These are the activations of a small neural network, seen along a few directions. Each row is one input.
In each table, some parts of the input vary, and every possible input appears once, in random order.
Descriptions start from the smaller parts, as in this example, which fits no table here: one of 4 places along a line, together with either a single point or one of 9 places along a line or (one of 3 separate values, together with one of 5 places around a ring).
Shared parts are said once, and a part with two or three values counts as separate values.
In the rows, 128 means zero.

Other details of the inputs shift rows strongly along two fixed directions, in all tables alike. That doesn't count.

A family of inputs:
R1: [164 110 136 172 161  95 205 150 189  71 120]
R2: [ 84 172 139  78  92 178  82 126  96 183 123]
R3: [ 68 102 122 163  81  73 169  39  97  28  49]
R4: [178  89 152 187 153  64 184 110 172  90 134]
R5: [185 129 135 164 157  86 212 144 158  76 122]
R6: [176  82 155 188 152  76 179 112 185  81 134]
R7: [139 125 112 101 183 179  67 183 140 183 164]
R8: [237  94 165 186 175  73 182 135 182 115 169]
R9: [ 70 109 123 165  79  64 174  32  88  31  47]
R10: [109 147 145 163  64  82 224 102  99  72  76]
R11: [210 105 142 102 194 165  52 157 154 220 217]
R12: [ 50 156  83  59 105 177  71  95  48 121  86]
R13: [ 44 165 116  57  53 162  80 107  61 152  89]
R14: [ 68 147 123  99  95 167  82 145  77 185 122]
R15: [ 52 126 138 164  39  93 217  85 103  36  44]
R16: [136 151 102 116 126 179  76 183 151 204 194]
R17: [103 112 122 161 118  98 198 111 146  31  72]
R18: [232  92 159 189 176  68 180 135 188 117 166]
R19: [ 73 149 124 100  95 168  83 140  76 188 121]
R20: [178  75 157 187 150  81 178 115 189  77 134]
R21: [ 41 133  64 100  89 161  22  67  75 117 112]
R22: [194 132 120 103 209 174  66 209 150 214 197]
R23: [118 153 131 136 114  92 207  86 148  43  71]
R24: [ 75 139  95  88 142 170  62 142  87 151 115]
R25: [230  96 166 182 177  66 183 130 189 113 180]
R26: [217 128 168 166 134  93 234 161 189 137 166]
R27: [196 137 127  72 197 173  68 201 176 208 198]
R28: [ 53 131 105  59  82 151  34  63  59 126  87]
R29: [178 138  83 111 196 184  57 201 187 194 214]
R30: [ 51 145 118  73  95 163  36  52  64 131  88]
R31: [151 145 138 109 135 167  86 186 115 223 173]
R32: [170 124 154 118 164 184  81 217 165 239 206]
R33: [ 61 154 135 151  37  71 225  69  75  43  53]
R34: [ 41 159  89  67 108 165  63 103  42 119  91]
R35: [ 68 143 123  98  95 175  81 146  84 182 122]
R36: [208 114 142 175 189  88 206 170 202 110 152]
Description of these inputs: one of 3 separate values, together with either a single point or one of 11 places along a line.
Changing only the choice among 3 separate values turns R17 into R15. The same change can be made to R29. Which row results? -> R16
Start at R23 and move only the place on the line of 11, one step at a time. The first step leads to R27. Which rows follow, in order? -> R12, R34, R5, R22, R36, R24, R7, R1, R17
Which other rows does R18 become when the place on the line of 11 takes its other values? List them by row number. -> R3, R4, R6, R8, R9, R11, R20, R25, R28, R30

A family of inputs:
R37: [184 133 159 129 163 129 162 171 150 153 158]
R38: [162 106 131 149 139 118 155 182 177 150 162]
R39: [117 133 119 125 133 166  91 167 120 182 145]
R40: [123 142 121 113 138 178  99 158 113 187 152]
R41: [ 92 173 110  97 101 160  79 126 103 154 125]
R42: [134 143 121 115 145 165 110 165 138 188 172]
R43: [174  88 183 162 163 111 125 125 160 147 158]
R44: [127 158 124 104 139 169  75 157 115 199 145]
R45: [138 155 140 111 157 157  85 170 117 192 153]
R46: [123 133 118 127 137 151 104 170 141 178 161]
R47: [ 77 115  97  95 110 132  41  61  59 135 121]
R48: [165 103  91 131 211 129 114 136 180  82 142]
R49: [124 151 114 107 126 178  94 154 125 172 166]
R50: [ 45 110 130 118  75 125  86  49  85 106  81]
R51: [146 107 143 149 138 120 154 178 141 132 138]
R52: [162  87 172 178 132  88 166  93 167 109 122]
R53: [160 141 147 127 104  93 201 123 156  83 115]
R54: [100 154 122 125  72 108 189  87 114  64  83]
R55: [178  91 150 176 146  57 170  83 124  77 124]
R56: [134 108 117 154 100  75 137  51 112  58 111]
R57: [156 111  93 134 207 125 112 135 178  75 132]
R58: [163 104 134 150 140 129 150 183 162 153 150]
R59: [189 129 167 114 160 118 159 172 151 150 153]
R60: [138 139 139 120 158 169 108 175 117 183 164]
R61: [132 116 124 162  92  95 192 137 157  75 114]
R62: [120 147 127  67 126 157  90 146 114 179 143]
R63: [ 32 144 113 127  78 132 126 105  57  93  65]
R64: [ 99 140 117 161  82 104 180 114 133  72 101]
R65: [166 131 154 133 120  91 206 130 149 101 106]
R66: [ 72 163 117 139  75  90 181  83 109  76  69]
R67: [ 75 158 109  73 102 167  89 119  83 160 116]
R68: [173  97 163 155 138 119 111 115 180 139 167]
R69: [145 105  95 154 185  95 165 104 177  28  96]
R70: [ 74 152 116 100  83 142 138  96  74 112  73]
R71: [ 80 114 101  98 106 138  37  61  41 137 100]
What is each input in this table made of? -> either one of 3 separate values or (one of 4 places along a line, together with either one of 2 separate values or one of 6 places along a line)

A family of inputs:
R72: [131 125 132 146 113  95 170 104 129  85 107]
R73: [106 122 126 127 118 129 121 114 114 116 113]
R74: [108 129 128 119 115 128 119 110 110 117 111]
R75: [131 128 121 118 147 149  91 144 130 157 149]
R76: [127 121 132 159 118  97 174 106 135  84 107]
R77: [176 122 136 141 163 126 136 153 167 144 161]
R78: [123 152 133 109 109 160 118 165 128 181 151]
R79: [109 133 117 114 116 130 118 112 108 118 115]
R80: [136 128 129 107 145 149  95 141 130 157 146]
R81: [106 127 121 124 113 127 118 110 106 121 113]
R82: [125 123 130 145 117 103 168 108 137  82 102]
R83: [110 128 125 131 117 123 127 109 114 117 113]
R84: [100 126 125 119 113 132 112 110 106 124 110]
R85: [104 135 122 119 115 130 114 106 105 118 111]
R86: [125 124 123 110 145 155  82 145 127 160 146]
R87: [106 127 117 110 126 151  84 128 103 148 132]
R88: [123 130 127 143 115 100 169 101 130  84 103]
R89: [176 116 134 143 160 122 134 158 166 145 164]
R90: [203 135 164 164 151 104 219 193 187 146 161]
R91: [136 128 120 111 144 150  92 144 127 156 148]
What is each input in this table made of? -> either one of 2 separate values or (one of 3 separate values, together with one of 6 places around a ring)
Which other rows does R81 become when the choice among 3 separate values takes its other values? List them by row number. -> R83, R84
Which other rows does R91 become when the place on the ring of 6 takes its other values? List them by row number. -> R72, R79, R81, R87, R89

A family of inputs:
R92: [155  84 157 150 154 137 100 163 172 165 162]
R93: [174 153 140 110 192 147 138 173 147 152 153]
R94: [142 113  95 149 137 106 146  84 186  46 129]
R95: [128 142 131 152 146 110 193 136 138  79 105]
R96: [137  97 131 152 136  74 157 114 144  78 110]
R97: [161 125 147 169 138  71 152  57 129  99 119]
R98: [ 92 167 129  87  54 129 131  83  56 122 101]
R99: [133 163 134 136 131 115 203 143 149  86  95]
R100: [170 127 147 149 109 134 135 166 147 184 190]
R101: [201 131 155 135 184 110  96  98 138 172 172]
R102: [121 136 129 162 142 111 192 139 141  81 108]
R103: [185 139 152 129 117 131 138 159 140 180 189]
R104: [110 118  95  83 157 170  43 142  77 161 143]
R105: [ 78 124 109  90 110 111  90  82  73  90  74]
R106: [ 98 158 110  87  99 176  61 156  96 196 153]
R107: [ 87 111 147 102 117 188  45 138 101 197 138]
R108: [ 49 165  90 100  77 141 130 112 102 117  86]
R109: [142 123 159 146  98  92 193 109 133 111 120]
R110: [ 60 138 119 135  37 135 120 105  75 129 109]
R111: [109 129 153  72 127 185  48 125  91 195 130]
R112: [ 68 117 136 101  97 131  98  81  81 100  78]
R113: [121 146  80  48 159 187  14  97 124 138 150]
R114: [159  99 120 164 172 143 122 188 144 156 158]
R115: [120 176 118  57 109 172  67 145  87 193 144]
R116: [157 132 132 150 118 137 129 184 168 179 174]
R117: [160 109 158 144 130 135 132 161 155 187 178]
R118: [190 133 168 104 146 130 137 145 142 184 169]
R119: [171 168 140 102 176 152 147 182 159 156 147]
R120: [166 102 174 137 150 145 120 155 160 178 161]
R121: [ 85  99 106 102 139 160  19 147 102 173 138]
R122: [158 156 136 122 170 155 143 191 165 157 154]
R123: [115 144 113 154 102 104 199 139 170 103 113]
R124: [140 109 173 150 114 102 181 105 142 101 103]
R125: [136 107  93 159 131 109 144  88 190  48 129]
R126: [134 117 157 156  94  94 192 112 136 113 123]
R127: [131 105 117 177 137 104 182 139 125  84 107]
R128: [102 112  92  92 153 172  42 145  80 163 146]
R129: [114 130 127 172 137 114 190 143 145  83 108]
R130: [185 120 127 129 186 138 130 173 131 152 153]
R131: [123 130 101  63 163 167  48 133  71 159 136]
R132: [ 66 125  94 124 112 140 117 113  59  96  80]
R133: [167  95 161 131 164 134 105 154 164 162 164]
R134: [144 144 131 141 160 159 140 197 171 161 156]
R135: [143 168 121 115 117  96 206 124 158  99 103]
R136: [158 116 139 123 147  70 163 102 134  75 101]
R137: [ 66 122 114 152  97 116  75  46  73 119 100]
R138: [103 128 119 117 142 155  14  86  81 191 155]
R139: [161  88 159 142 159 136 104 158 168 164 164]
R140: [136 161 118 126 111  99 202 129 162 100 105]
R141: [153  91 170 155 141 148 114 165 168 180 160]
R142: [134  93 111 169 136  93 169 125 133  75 116]
R143: [162 155 120 111 151 141 141 178 178 174 166]
R144: [144 117 121 158 145 100 186 132 117  80 103]
R145: [ 58 106 104 119 102 115  88  94  84  93  82]
R146: [178 149 138 122 130 133 136 173 157 174 175]
R147: [114 139  76  59 152 190  10 102 127 140 152]
R148: [159 145 149 142  79  91 196 111 124 109 130]
R149: [ 61 118 113 160  92 117  71  52  78 120  99]
R150: [149 108 162 137 128  91 168 100 144  86 101]
R151: [158 128 127 139 152  97 190 124 112  79  97]
R152: [145 103 133 142 140  73 158 111 140  75 107]
R153: [ 78 170 111  93  61 131 126 101  77 116  88]
R154: [ 71 149 121 117  45 132 126  95  65 125 111]
R155: [184 126 164 116 140 132 134 151 146 186 171]
R156: [118 152 130 154 126 117 201 149 154  87 102]
R157: [149 119  97 138 140 105 147  81 182  43 126]
R158: [187 118 148 155 177 112  92 107 145 172 178]
R159: [155 110 118 142 146  89 174 115 124  71 109]
R160: [162 137 133 142 122 137 133 180 164 178 177]
R161: [129  88 111 178 132  94 166 130 138  76 114]
R162: [188 120 182 106 162 141 124 142 151 176 153]
R163: [ 82 130 142  80 104 128 102  72  75  99  71]
R164: [ 36 140 101 136 103 155 116 124  85 100  80]
R165: [131 102  93 168 127 110 140  93 194  49 127]
R166: [ 39 154  88 118  69 144 125 121 111 120  85]
R167: [ 50 121 128 131  56 135 118  99  82 130  94]
R168: [ 61 163 107 100 116 150 123 109  71  95  73]
R169: [138 139 131 149 155 160 135 201 175 162 154]
What is each input in this table made of? -> one of 6 places along a line, together with either one of 2 separate values or one of 11 places around a ring
Changing only the place on the line of 6 turns R96 into R145. The same change can be made to R102. Which row results? -> R129
Changing only the place on the line of 6 turns R108 into R166. The same change can be made to R120. Which row results? -> R141
Which other rows does R156 become when the place on the line of 6 takes its other values? List them by row number. -> R99, R119, R122, R134, R169
Which other rows does R138 become when the choice among 2 separate values takes its other values? List them by row number. -> R94
List by row number the other rows that have the place on the line of 6 in common with R157. -> R95, R103, R104, R109, R112, R122, R124, R143, R144, R146, R152, R158
Which other rows does R162 become when the place on the ring of 11 takes its other values? List them by row number. -> R93, R98, R115, R118, R119, R131, R135, R136, R151, R163

A family of inputs:
R170: [130 128 132 159 109 117 193 140 156 103 110]
R171: [131 125 117 112 158 164  70 144 123 174 162]
R172: [131 158 127  88 134 174  97 155 119 197 151]
R173: [169 115 181 158 127 102 176 139 169 145 152]
R174: [ 59 142 107 124  90 127 111  74  82  83  74]
R175: [181 106 146 154 161  96 163 142 169 121 143]
R176: [158 147 147 152 118  90 220 139 158  99 119]
R177: [ 64 126 107 108  89 129 119  76  72  79  74]
R178: [136 121 119  98 145 153  66 144 130 176 158]
R179: [154 141 142 155 122  85 218 148 154  97 121]
R180: [ 67 135 113 109  87 127 114  76  78  77  70]
R181: [ 64 138 108 110  79 126 112  71  84  77  76]
R182: [122 148 125  99 131 168  89 181 123 181 155]
R183: [160 111 135 159 130  88 191 113 162  79 126]
R184: [153 126 129 141 141 121 130 128 154 121 148]
R185: [141 133 138 117 117 158  82 154  97 201 165]
R186: [130 125 118 112 154 154  65 145 127 181 157]
R187: [ 62 127 110 114  96 129 120  78  70  80  72]
R188: [138 118 123  97 151 155  65 147 123 176 152]
R189: [148 117 131 141 157 125 133 136 140 129 141]
R190: [163 126 143 160 136 114 191 175 177 123 144]
R191: [186 115 150 156 161 103 166 140 171 109 142]
R192: [156 113 131 167 133  87 191 112 161  79 131]
R193: [134 131 126 109 160 162  66 147 123 171 153]
R194: [132 124 115 108 147 152  66 143 130 176 162]
R195: [ 58 131 108 118  96 120 112  82  77  93  71]
What is each input in this table made of? -> either one of 2 separate values or one of 6 places along a line or (one of 3 separate values, together with one of 6 places around a ring)
Start at R170 and move only the place on the line of 6, one step at a time. The first step leads to R190. Which rows follow, in order? -> R182, R179, R176, R172
Which other rows does R192 become when the place on the ring of 6 takes its other values? List them by row number. -> R171, R177, R183, R187, R189
List by row number the other inputs of the same sort as R185. -> R173
